A small network was shown many inputs. Here are its activations along a few directions, one row for each input.
Each table varies a few parts of the input and shows all the possible inputs, shuffled.
A made-up example of a description, with smaller parts first: one of 5 places around a ring, together with either a single point or (one of 2 separate values, together with one of 4 places along a line) or one of 11 places along a line.
Shared parts are said once, and a part with two or three values counts as separate values.

Other details of the inputs shift rows strongly along two fixed directions, in all tables alike. That doesn't count.

Table:
x1: [-40  14 -67  27  25 -14  52  10 -13 -33 -24 -42]
x2: [-53  12 -25   4  -8  -8   7  12  67  48 -28 -52]
x3: [ -2 -18 -29  40   6  55 -69   6 -55 -97  10  40]
x4: [ 78   3  68 -17 -27 -10 -25 -20 -20   1  56  71]
x5: [ 11  19  22 -35 -27 -31  14  12  77  97  -7 -40]
x6: [-67   1 -38  19  28  -4  59   4 -19  -6 -57 -56]
x7: [-50   7 -48  38  34 -16  50   8 -24  -8 -56 -51]
x8: [ 58 -14  72 -12 -30 -24 -36 -41 -21  23  47  71]
x9: [ 85   2  55 -36 -27  22 -53   5 -14  10  51  58]
x10: [ -3 -11  45 -50 -10   9  20  -3  79  81   7 -34]
x11: [-48 -12 -52  40  13 -12  28  50  -2  -3 -44 -57]
x12: [ -8 -40 -29  44   9  46 -83  -2 -62 -81  -2  35]
x13: [ 31  35  22 -36 -27 -33  38  17  71  71   5 -30]
x14: [-61  -8 -37  56  12 -28  40  25  -4 -11 -37 -41]
x15: [ 84 -21  68 -23 -23 -12 -44 -15 -24  25  36  60]
x16: [-72  15 -58  33   8  20  12  36  29 -24 -26 -44]
x17: [-72  13 -57  49  18 -11 -11   3  27 -23 -49 -59]
x18: [ -9  16  31 -65  -5 -41  50 -40  74  89 -14 -20]
x19: [-47  -6 -66  35  33 -23  42   4 -16 -13 -40 -44]
x20: [ 65  -1  58 -66  -8  12 -17 -44 -20   2  45  71]
x21: [ -6 -50  -1  17  24  85 -35  31 -68 -90  25  26]
x22: [  9  37  22 -37 -29  -8  17  11  85  75  11 -23]
x23: [ 72  -5  38 -53  -4   4 -23 -40  -8   2  48  75]
x24: [-64  33 -56  42  13  -2   1   9  31 -40 -33 -51]
x25: [   5  -18  -10   15   23   46   -7   -3 -108  -92    3   33]
x26: [  3   9  14 -58   0 -47  38 -38  75  83  -1 -15]
x27: [  17  -10  -21   35   30   33  -12    1 -109  -90    1   35]
x28: [ 65   6  68 -15 -34 -15 -26 -33 -19   1  62  75]
x29: [ -6 -46 -21  39  12  54 -69  29 -77 -62   5  36]
x30: [ 24  37  32 -28 -28 -45  43   7  66  64   7 -25]
Description of these inputs: one of 2 separate values, together with either a single point or one of 5 places around a ring or one of 9 places along a line.
Question: Changing only the choice among 2 separate values turns x5 into x9. The same change can be made to x11. Which row results?
Answer: x13
Question: Change only the place on the ring of 5 in x26. List by row number the other rows that result.
Answer: x6, x7, x18, x19
Question: Change only the choice among 2 separate values in x7. List by row number the other rows that result.
Answer: x27

Table:
x31: [ 31   3  42 -22 -24  30 -85 -39  18   4  23  44]
x32: [ 39 -16  37 -30  14  16 -16 -52 -85 -28  17  71]
x33: [-27  17 -53  11  18 -29  47  20  24  15 -44 -69]
x34: [ 65 -10  27 -42   2 -11 -14 -38 -38  25  16  51]
x35: [-60 -57 -33  23  53  52   6   8 -43 -87 -13 -20]
x36: [-49  13 -71  42  14   8 -20  39  26 -17 -31 -48]
x37: [-52   1 -59  14  14  25  35  60   2 -42 -12 -33]
x38: [-42 -28 -63  25  30  50   4  55 -47 -57 -16 -14]
x39: [ 43  48  50 -50 -21 -29  33 -30  68  65   1 -29]
x40: [ 21  22  49 -41 -22 -67  54 -33  37 100  -4  -3]
x41: [-43  30 -39 -23  -8  -1  62  48  65  42 -15 -57]
x42: [ 33  12  20 -34 -31 -10 -60 -26  69  52  17  19]
x43: [-65 -50 -28  38  29   4  30  31  -1 -30 -17 -47]
x44: [-65  -5 -27  -9  20  30  49  19  30  12 -32 -62]
x45: [  1  28  34 -55   1 -37  57 -56  13  47  -2  15]
x46: [  7  37  28 -27 -26   2 -31 -27  84  58   1 -15]
x47: [ 32  50  39 -31 -18 -30  30 -27  54  35   7 -12]
x48: [ 29 -30  31   4 -13  38 -30  35 -43  -9  29  34]
x49: [ 45  -6  53 -52 -12  53 -24  -8  -9  15  34  37]
x50: [-50  48 -29  15   3 -48  78 -34  57  11 -17 -46]
x51: [  5  16  33  -5 -45 -28 -42  -9  80  69   6  -6]
x52: [  9 -43  26 -26  23  54 -21 -19 -28 -24  13  24]
x53: [-59  17 -49  -5  24 -51  85  -9   3  15 -37 -30]
x54: [ 17 -21   5 -40   6  21   0   6  13  27  13   7]
x55: [  7 -16  -6  -4 -14  12 -83 -16  13 -12  14  42]
x56: [  22  -29   32   18  -31   13 -107  -11  -14  -19   30   66]
x57: [ 82   6  31 -29  -8  -9 -28 -12 -16   1  28  36]
x58: [ 60  -6   6   8   0 -14 -31 -41 -56 -53  51  82]
x59: [ 38  21  33  17 -22 -38   2   6   3   5  16  12]
x60: [-30 -14 -21  18  14  69  -4  39 -56 -90   9  10]
x61: [   3  -10  -48   50   26   10  -19   26  -76 -101    0   22]
x62: [ 42   5  27  -1  -9  46 -87 -13 -17 -23  26  40]
x63: [-50 -18 -31 -22  28 -18  58   6  74  32 -19 -64]
x64: [ 29 -17  34   5 -22  31 -23  42 -34 -28  42  40]
x65: [ 41 -12  21 -10  13  26 -26 -30 -64 -21  -3  31]
x66: [-40  22 -69  44  17 -31  43  15   1 -44 -22 -29]
x67: [ 27  38  40 -12 -44 -34 -26   5  96  94  11 -24]
x68: [-61  26 -31  -5  -1  33  54  41  30   2 -19 -55]
x69: [ 17 -54  33   1   5  25 -24   6 -27  -3  19  25]
x70: [-50 -13 -41  49  21 -21  40  20 -47 -12 -46 -35]
x71: [ -7   6 -18  65  -2 -26   7  12 -40 -57   3  13]
x72: [ 68 -11  38 -14   6  29 -43 -29 -64 -35  18  42]
x73: [ 23  34  19  -4  -8 -18  16 -36  11 -14  15  19]
x74: [ 56 -19  28  21  -6  -3 -36   5 -60 -19  12  27]
x75: [-26 -24 -23  46  -4  48 -12  71 -67 -62  11  11]
x76: [ 23  32  42 -63  -9 -32  47 -53  46  90 -13 -15]
x77: [ 12  24  32   0 -40 -27 -36  -1  78  71   7 -11]
x78: [ 15  11  -6  -7 -14   1 -54  -4  44  22   6   7]
x79: [ 52 -18   0  -9  14   7 -30 -13 -61 -14   2  37]
x80: [-25 -46 -32  -1  36  29   4  13 -15 -25  -9  -8]
x81: [-22 -27 -48  21  38   3  11  -3 -97 -63 -18  25]
x82: [-91   4 -51  34   5  18 -22   0  36 -29 -40 -39]
x83: [  9  18  42 -30 -15 -67  57 -32  16  71   2  15]
x84: [-37 -25  -8  15   3  11  25  39   8  20 -12 -36]
x85: [-43  -7 -42  54  16 -19  32  29 -31  -6 -51 -50]
x86: [-50  29 -35  56  -5 -66  66  -2  30   1 -15 -38]
x87: [ 41  15  33   8 -20 -32   4  10   7  21   6  -9]
Question: Changing only one part turns x80 into x52. The same change can be made to x41. Which row results?
Answer: x68
Question: What do these inputs look like to the network?
Answer: one of 3 separate values, together with either one of 4 places along a line or one of 6 places along a line or one of 9 places along a line
Question: Change only the place on the line of 6 in x64. List by row number the other rows that result.
Answer: x43, x48, x69, x75, x84
Question: Change only the place on the line of 9 in x61. List by row number the other rows that result.
Answer: x33, x34, x53, x57, x58, x66, x79, x81

Table:
x88: [ 26  31  42 -19 -23 -26  33 -13  20  39  14   3]
x89: [ 39  27  31 -28 -25 -29 -20 -38  46  39  21  24]
x90: [-39  25 -25  14   6 -29  70  14  13   9 -29 -49]
x91: [  4  -9   5   3  -7  36 -26  26   0 -20  16   5]
x92: [ 96  -1  61 -72  -9  13 -13 -27 -15  34  46  54]
x93: [ 25  41  28 -22 -33 -58  27  -8  83  85   2 -26]
x94: [-14 -24  -9  11   7  50 -46   8 -21 -52  12  18]
x95: [-52  51 -44  19 -10 -52  64  24  84  44 -38 -79]
x96: [-26 -10 -43  32  28   5  31  22 -62 -62 -20 -13]
x97: [ 32 -39  15  17   9  26 -76 -16 -75 -45  14  56]
x98: [-76   0 -74  11  43   8  65  14  -1 -21 -49 -63]
x99: [ 21 -37   9  -2   6  56 -73  -4 -50 -50  22  51]
x100: [ 38 -19  59 -33 -23 -18  15  -1   9  47  40  35]
x101: [ 15  12  23 -13 -15 -38  -4 -28  47  56  -2  -6]
x102: [-41 -20 -44  36  15  42 -10  47 -27 -48 -20 -24]
x103: [-65  -4 -58  32  15  14  24  48   6 -10 -44 -63]
x104: [ 50   4  27 -35   2  -4  15 -11 -14  15  16  22]
x105: [ 21 -29  21   6   0  61 -77  -2 -41 -67  41  59]
x106: [ -8   6 -28  21   4   8 -32  -7 -18 -48   5  23]
x107: [ 19  33  29 -29 -28 -55  12 -36  86  83   2 -15]
x108: [-75  -8 -59  35  26   3  15  22   2 -11 -51 -57]
x109: [ -3  16   3 -26   6 -29  43 -29  22  26 -12 -14]
x110: [ 56  16  57 -38 -31 -31 -10 -15  49  87  14   3]
x111: [-80  10 -58  38  28 -16  65   3  -9 -31 -48 -54]
x112: [ 19 -11   2  27  -4  -8 -24   9 -28 -11   3  13]
x113: [ 42  24  15  -9 -22  -8 -26  -3   9   2  28  31]
x114: [-13 -13  -6  32  15  18  -8 -13 -72 -68   2  31]
x115: [ 64 -19  53 -12 -19  50 -74   6 -32 -35  60  70]
x116: [-63 -50 -30  40  26   9  22  20 -46 -51  -8   3]
x117: [-14 -33 -20  16  18  43 -46   7 -50 -47  -7  17]
x118: [-20  17  -6  -7  -7 -22  30  20  53  61 -29 -54]
x119: [ 21  16  22 -48   4 -21  34 -35  33  47  -1  -2]
Question: Changing only one part turns x103 into x117. The same change can be made to x115. Which row results?
Answer: x105
Question: What do these inputs look like to the network?
Answer: one of 2 separate values, together with either a single point or one of 5 places along a line or one of 10 places along a line
Question: Change only the place on the line of 5 in x104. List by row number the other rows that result.
Answer: x88, x90, x92, x96

Table:
x120: [ 15  13  25 -67   0 -50  53 -49  64  95 -25 -28]
x121: [-60 -20 -39  19  22  -2  82  38 -27  -2 -35 -49]
x122: [-55 -22 -50  21  41 -33  51   9 -21  -1 -54 -47]
x123: [-46  36 -30  40  -1  -5  78  55 -11 -30 -30 -55]
x124: [-56 -24 -50  32  38 -24  66  17 -17   6 -49 -47]
x125: [   3  -45  -26   -5   41   44  -27  -33 -113  -80   -5   49]
x126: [-83  -8 -40  58   3 -16  27  26  20 -15 -17 -51]
x127: [  20  -22  -21   62    0   29 -111   40  -95  -55   -5   30]
x128: [-10  24  51 -29 -46 -34  36  -6  96  88  19 -22]
x129: [  90  -10   67  -36  -43   42 -114  -20   22   44   40   64]
x130: [ 12  15  52 -62 -16 -23  85   8  48  95  -3 -25]
x131: [ 54   5  61 -60 -17  24 -67 -65  22   7  61  88]
x132: [ -19  -32  -21   25   13   45  -72  -32  -66 -100   13   56]
x133: [108  16  74 -18 -33 -19 -26 -27 -32  13  61  63]
x134: [ 10 -53   1  -7  29 107 -58  57 -69 -92  27  23]
x135: [-36   0 -97  34  -1 -30  31  87  38 -21   3 -28]
x136: [-14  31  61 -35 -43 -23  42   8  94  82  14 -21]
x137: [-41  26 -53  63  18 -39  55  24   0 -18 -40 -53]
x138: [-60 -23 -47  28  30 -17  74  27 -26   2 -34 -56]
x139: [ 22  16  33 -56 -30  21 -19  -4 119  99   9 -38]
x140: [-58  50 -71  19  31   0  53  -3  10 -40 -33 -42]
x141: [ 32  60  42 -30 -42 -51  75   2  71  82   9 -35]
x142: [  92    3   71  -27  -48   20 -120  -15    7   47   32   61]
x143: [  20    2  -30   24   20   31  -38  -29  -96 -108    6   49]
x144: [ 69 -16  75 -25 -27 -21 -80 -51   7  23  50  78]
x145: [-75 -11 -42  63  13 -20  16  17  27 -13 -30 -38]
x146: [ 35  58  29 -26 -21 -84  41 -28  77  82  -8 -32]
x147: [  9 -53 -11   7  23 104 -74  42 -56 -85  22  21]
x148: [ 65 -11  70 -38 -26  -4 -78 -66  15  11  42  77]
x149: [  29   -9  -21   38   20   15  -44  -21  -98 -104    0   46]
x150: [-70   3 -65 -11  51  13  60  -9 -11 -13 -41 -39]
Question: What do these inputs look like to the network?
Answer: either a single point or one of 6 places along a line or (one of 3 separate values, together with one of 8 places along a line)
Question: A walk changes only the place on the line of 8. It starts at x131 and steps to x132. List the rest of the walk in order.
Answer: x148, x144, x145, x126, x128, x136
Question: A walk changes only the place on the line of 6. It starts at x134 and steps to x147. List the rest of the walk in order.
Answer: x139, x129, x142, x127

Table:
x151: [ 51   5  41 -29 -10 -35   5 -36  -1  39  17  34]
x152: [-19 -45 -41  51  22  60 -60  41 -78 -92   1  21]
x153: [ -12  -22  -33   82    6   30  -41   52  -82 -100    5   18]
x154: [  -9   -3  -44   72    8   20  -36   31  -84 -104    2   27]
x155: [ 54   2  46 -31 -11 -29   8 -31 -10  33  16  30]
x156: [ 49 -14  59 -52 -18  19 -21  -5  13  40  37  32]
x157: [ -82   27  -41   -1   -1  -20   78   44  104   68  -45 -109]
x158: [ 41 -10  31 -13 -18  13 -73 -30   0   5  26  46]
x159: [ 64  10  53 -31 -19 -44  -7 -46   7  42  31  46]
x160: [-15  60   1 -48 -10 -40  70 -27 104  74 -13 -53]
x161: [-39 -32 -50  53  21  41 -49  31 -50 -77 -17   1]
x162: [ 48  -4  38 -26  -2 -14   9 -21 -27  29  12  24]
x163: [-107   15  -71   51   18  -18   27   12   48   -5  -62  -80]
x164: [ 35 -14  42 -46  -6  17   0 -10   3  29  23  25]
x165: [-96  25 -74  20  28 -10  86  20  41 -10 -56 -89]
x166: [ 39   0  44 -51  -7  10   5 -25  11  29  23  26]
Question: What do these inputs look like to the network?
Answer: either one of 2 separate values or one of 4 places along a line or one of 10 places along a line
Question: A walk changes only the place on the line of 10. It starts at x163 and steps to x158. List the rest of the walk in order.
Answer: x161, x152, x157, x156, x164, x166, x165, x160

Table:
x167: [ 64  21  31 -21 -22 -10 -16 -14 -15   2  31  41]
x168: [ -9   4 -15  20   9  22 -18 -12 -36 -70   4  21]
x169: [-10   2 -14  16   6   7  -5  -8 -29 -50  14  20]
x170: [ -5 -26  -1   3  18  30   4  21 -42 -31   7  14]
x171: [  0  10  19 -35  -5 -40  32 -38  49  64  -6 -17]
x172: [-11 -23 -18  14  25  17 -20 -22 -50 -50 -14  17]
x173: [-41 -14 -12  57 -11 -18  15  23   4  -8 -13 -28]
x174: [  3 -41   8   5  18  47 -22  10 -69 -59  19  38]
x175: [ 50 -18  43 -21 -26  13 -61  -1  17  16  40  51]
x176: [-19 -20 -26  23  10  48 -53   8 -38 -43  -5   5]
x177: [ 67 -23  47 -28   1  -2 -37 -42 -42   6  36  71]
x178: [-13 -23 -18  13  17  25  14  30 -45 -36  -2  -7]
x179: [ 68  -6  49 -38 -13  17 -11   4 -24  18  29  35]
x180: [ 31  36  21 -27 -21 -32  26 -17  43  41  16   2]
x181: [ 14  32  16 -35 -28 -28  -2   5 105  78   2 -37]
x182: [-39  13 -47  16  13 -33  53  13   9  17 -51 -55]
x183: [-77  -1 -40  21   1   6  19  30  43  14 -36 -48]
x184: [-47  -4 -21   1  19  25  28  17   2 -17 -24 -34]
x185: [-41  18 -38  28  12 -12  36  12   5 -25 -13 -21]
x186: [ 36  32  28 -36 -22  -7 -26 -18  79  69   7 -14]
x187: [-50  27 -30  46  -1 -46  27  23  21  15 -42 -56]
x188: [ 26   5  18 -25  -2 -33  18 -26  15  49  -2   3]
Question: What do these inputs look like to the network?
Answer: either one of 2 separate values or one of 5 places around a ring or (one of 3 separate values, together with one of 5 places along a line)
Question: A walk changes only the place on the line of 5. It starts at x167 and steps to x180. List the rest of the walk in order.
Answer: x185, x169, x168
